These are the activations of a small neural network, seen along a few directions. Each row is one input.
In each table, some parts of the input vary, and every possible input appears once, in random order.
A made-up example of a description, with smaller parts first: line(6) and (point or ring(11) or (values(3) and ring(5))).
Shared parts are said once, and a part with two or three values counts as separate values.

Other details of the inputs shift rows strongly along two fixed directions, in all tables alike. That doesn't count.

Table:
R1: [ -8.6 -40.8   8.0  30.5 -19.1  13.1  41.4 -21.1  33.1  23.9 -15.5 -15.2
 -30.0]
R2: [  5.2 -14.9 -10.2  19.9 -11.9  -6.3  -4.9 -11.0  -2.0  11.4  -8.0   2.2
   0.3]
R3: [ -1.1 -42.5   8.0  28.7 -29.2  17.6  47.3 -18.1  23.9  24.5 -19.6 -10.4
 -15.2]
R4: [ -3.9 -43.4   3.9  25.2 -30.4  17.6  51.7  -9.7  21.1  24.0 -26.1  -9.7
  -9.4]
R5: [-12.1  33.6   0.4  22.4  26.1 -21.1  25.2 -45.7  28.2  26.3   4.9   3.8
 -24.9]
R6: [  2.0  44.3  13.6 -68.4  25.5  32.0  -7.2  49.1 -11.9 -26.8  24.9   1.4
  34.2]
R7: [ -4.5 -22.4 -46.5  76.7  -5.3 -83.8 -44.4 -24.3 -56.0  -5.3 -37.0   8.7
 -10.3]
R8: [  3.5 -34.6   0.9  21.2 -22.9  14.4  28.6 -14.1  17.4  22.8 -12.8  -6.8
  -7.2]
R9: [  9.1  32.3 -18.7 -10.5  15.8 -38.2 -63.6  11.6 -41.3 -23.9   8.7  14.2
  21.6]
R10: [ -1.6 -40.0   8.5  29.8 -26.6  17.8  40.9 -22.2  29.1  27.1 -17.9  -9.7
 -19.2]
R11: [ -1.4 -31.9   3.4  21.7 -18.0  10.1  21.1 -19.8  28.7  19.3  -8.0  -6.1
 -21.5]
R12: [ -1.8 -19.9  -5.1  17.1  -5.0  -4.3  -3.1 -10.4   8.0   6.2  -3.1   1.0
 -14.9]
R13: [  1.1  31.2  29.1 -62.7  20.0  52.0   8.6  29.5  19.1 -12.5  33.3  -5.8
  13.8]
R14: [ -2.0  20.5  33.8 -56.8  11.0  49.5  17.5  19.3  35.2 -11.3  32.2  -4.1
  -3.8]
R15: [ -2.7 -21.5 -45.2  75.6 -10.1 -84.7 -46.0 -27.1 -53.1  -6.6 -36.3  14.1
 -10.3]
R16: [ 12.0  55.3 -32.9 -31.1  25.9 -43.7 -77.7  38.9 -74.0 -41.8   9.7  24.7
  52.6]
R17: [  4.3  45.8 -16.8 -17.3  27.1 -43.6 -67.4  20.3 -54.2 -35.3   9.4  11.1
  26.0]
R18: [ -0.4  20.4  36.6 -57.7   9.1  48.8  17.3  20.3  33.9  -8.0  30.2  -6.4
   0.5]
R19: [  2.9  28.6  29.0 -64.3  18.3  52.8  14.8  34.6  14.7 -14.0  31.1  -7.0
  17.7]
Each input here is: point or (values(3) and line(6)).
- Change only the values(3) part in R19. List by row number the other rows that result. => R3, R8
- Change only the line(6) part in R12. List by row number the other rows that result. => R2, R8, R9, R11, R16

Table:
R20: [ -1.8  34.8  26.6 -49.3  15.4  28.0  11.8  27.8   1.1 -19.2  18.3  -4.9
  14.3]
R21: [  3.8  15.0  -0.2 -15.7  11.3  -8.6 -37.6  11.1 -16.8 -18.0  13.8   2.1
   7.3]
R22: [  9.6  -7.9  -7.0  15.4 -18.7  -6.4   2.9 -12.6  -1.7  15.9 -12.6   1.9
   9.7]
R23: [  3.9 -48.9   5.3  25.5 -31.0  18.2  17.9 -20.8  33.3  27.5 -10.0  -8.2
 -20.5]
R24: [  1.2 -22.8   7.2  24.3 -21.1   7.0  36.7 -19.4  17.5  24.3 -18.4 -12.0
  -7.5]
R25: [ 12.7  -4.0 -30.4  31.8 -18.3 -44.7 -32.4  -2.9 -50.5  -7.1 -24.4  14.0
  23.1]
R26: [ -7.6  -3.1  -7.3  41.0   5.2 -35.3  -8.7 -43.2  15.2  10.6  -2.6   3.7
 -38.5]
R27: [  3.4 -25.1 -12.6  15.3 -12.8   7.6  10.8   0.8  -2.1  11.6 -11.3   1.4
   5.3]
R28: [ -5.9  38.6  28.7 -27.4  19.6  21.1  29.5 -17.4  41.5  10.6  24.6   0.4
 -14.6]
R29: [ -6.6  -0.3 -32.3  40.3   9.5 -51.8 -24.8  -3.1 -47.0 -10.1 -24.0   3.8
   4.9]
R30: [  3.0  48.5  -1.6 -46.2  35.9   6.2 -29.1  29.6 -20.6 -21.7  26.5   5.5
  28.0]
R31: [-15.4   6.6  33.4 -18.2  17.5  52.4  68.4 -23.7  79.3  32.6  24.2 -11.3
 -36.0]
R32: [  6.5   3.3 -28.1  15.0   2.8 -22.5 -26.6  -2.4 -23.8   5.0  -6.8  10.2
  16.8]
R33: [ -4.4 -33.7   7.6  19.2 -27.4   9.5  42.7  -4.4  13.6  13.1 -23.8  -8.8
  -7.9]
R34: [ -5.2 -38.2   1.1  15.7 -19.4  -1.8   5.5   2.0   3.5  -3.4 -13.8  -6.6
 -15.6]
R35: [  9.9 -18.1 -16.5  15.2 -13.6 -21.3 -38.9   4.8 -27.9 -12.6  -7.7   9.0
   6.2]
R36: [ -5.4  19.4  13.8 -53.6  18.7  38.2  11.7  38.8   7.2 -16.1  21.7  -1.7
  14.1]
R37: [ -1.6  35.8  12.1 -48.4  26.4   4.2 -39.8  35.1 -21.9 -42.8  26.5   1.5
  10.8]
- Changing only one part turns R25 into R27. The same change can be made to R20. Which row results? => R29
- What do these inputs look like to the network? => values(3) and (point or ring(5))
- List by row number the other rows that have the values(3) part in common with R37. => R21, R23, R26, R34, R35
- Change only the values(3) part in R30. List by row number the other rows that result. => R21, R24
